<197>: [ 14 -17  -6   2 -10   0 -19   4  14   4 -36  -1   5  -9  17  -2  -1 -23
  -3  11   8  -2 -18 -10   4  15]
<2>: [ 16   1  14  14 -22   4 -23   1  24   0   4 -10   1  -7  -2   6   9   7
  -1  -3  -9   2 -10 -18   1   7]
<201>: [-10 -13 -11  -9  19  28   6  30   1  42 -19  13 -12 -10  16 -15  10  11
   6   0  -4 -16 -18   3  26 -17]
<81>: [-10 -13 -11  -9  19  28   6  30   1  42 -19  13 -12 -10  16 -15  10  11
   6   0  -4 -16 -18   3  26  16]
<140>: [ 54 -43  69  73 -74   5 -95  36  62  21 -15 -51   2  -3  19  34   3 -28
  -5  19  14  18 -44 -73 -50  43]
<10>: [  65  -75   84   79 -111   15 -111   47   96   32  -20  -83    0  -10
   23   29   -6  -64    9   33    8   16  -61  -87  -73   58]
<87>: [ 20 -22  32  22 -44   9 -33  14  41  14   4 -32  -4  -5   5   6  -1 -12
   6   7  -8   3 -19 -27 -23  14]
<166>: [ -2  -2   1  -2   7  20  -5  18   9  27  -2  10  -9  -9   6  -8  13  20
   2  -4 -11 -10 -11  -4  23 -13]
<161>: [ -5 -14 -15 -21  -1  35   1  23  28  42 -20   9 -17 -24  17 -23  15   7
  13  -2 -17 -25 -26   5  40 -15]
<71>: [ 11   7   4   6 -13   7 -18   3  15   6   0   3   1 -10   1   4  10  18
  -5  -7 -10   0  -5 -10  18   0]
has: [-15 -21  -1  35   1]
yes
has: [-36   4  14   4]
no
has: [ 32  22 -44   9 -34]
no
has: [ 2 -3]
yes
has: [-13 -11  -9  19  28]
yes
has: [  2 -10]
yes

<2>: [-34   0 -36  -6  -5 -25  16  70]
<161>: [-15  -2 -42  -5 -12 -59 -16  27]
<62>: [-34   0 -36  -6  -5 -25  16  23]
<207>: [ 17  30 -72  -8  48  -8  60 -22]
<166>: [-37 -10   8   0  35 -44  89  -3]
<201>: [  3 -28   7  13 -14  58  25  15]
<87>: [  5   0  99  -8  -6 -80  -7  30]
has: [ -6 -25]
no
has: [-42  -5 -12]
yes
has: [-59 -12  -5 -42]
no
has: [ 23  16 -25  -5  -6]
no

<207>: [-22 -15  55  -1  43  66 -16  61  53   1]
<87>: [-25  44  -7 -32  -4  37 -15  32  30 -14]
<166>: [ 50 -31 100  -4  71 -21 -19 -23  20 -50]
<197>: [ 50 -31 100  -4  71 -21 -19 -23  20 -48]
<81>: [-22 -15  55  -1  43  66 -16  61  53 -48]
<71>: [-93 103 -11 -56  -4   8 -78  11  21  75]
has: [53  0]
no
has: [ -4   8 -78  11  21]
yes

<62>: [ 53  -5 -59 -37  -2  -6  15  17 114  66 -71]
<140>: [-10 -24 -13  59 -66 -80 107  -3   9 -43 -43]
<197>: [  -9  -36   94  -27  -15  -19   13 -103   36  -66    0]
<207>: [ 41  86  43  11 -75  66  71 -20   2  78  34]
<87>: [ 41  86  43  11 -75  66  71 -20   2  24  37]
<2>: [ 36 -47  -7 -79  50 -30  54 -80  27 -76 -50]
<71>: [-60  68  16  77  56  58  -4   3  -6 -37  73]
has: [ -3 107]
no
has: [41 86 43]
yes
has: [-76 -50]
yes

<166>: [ 97 -62 -27  15 -75 -87 -28  -7 -39 -71 -32 -91  53]
<10>: [ -26 -101   95   47  -68  -75   -7 -114  -36  -53 -119   23 -119]
<207>: [-67  47  19 -68  37  -9 -83   9 104  -8  13  97  31]
<2>: [ 20  69 -98  54 -14  60  -3  82 -27  -6  23 -55  15]
<201>: [ 20  69 -98  54 -14  60  -3  82 -27  -6 -29 -87 -28]
<87>: [ 110  -81  -26   24  -94 -107  -31  -20  -55  -88  -48 -108   49]
has: [97 32]
no
has: [31 97 13 -8]
no

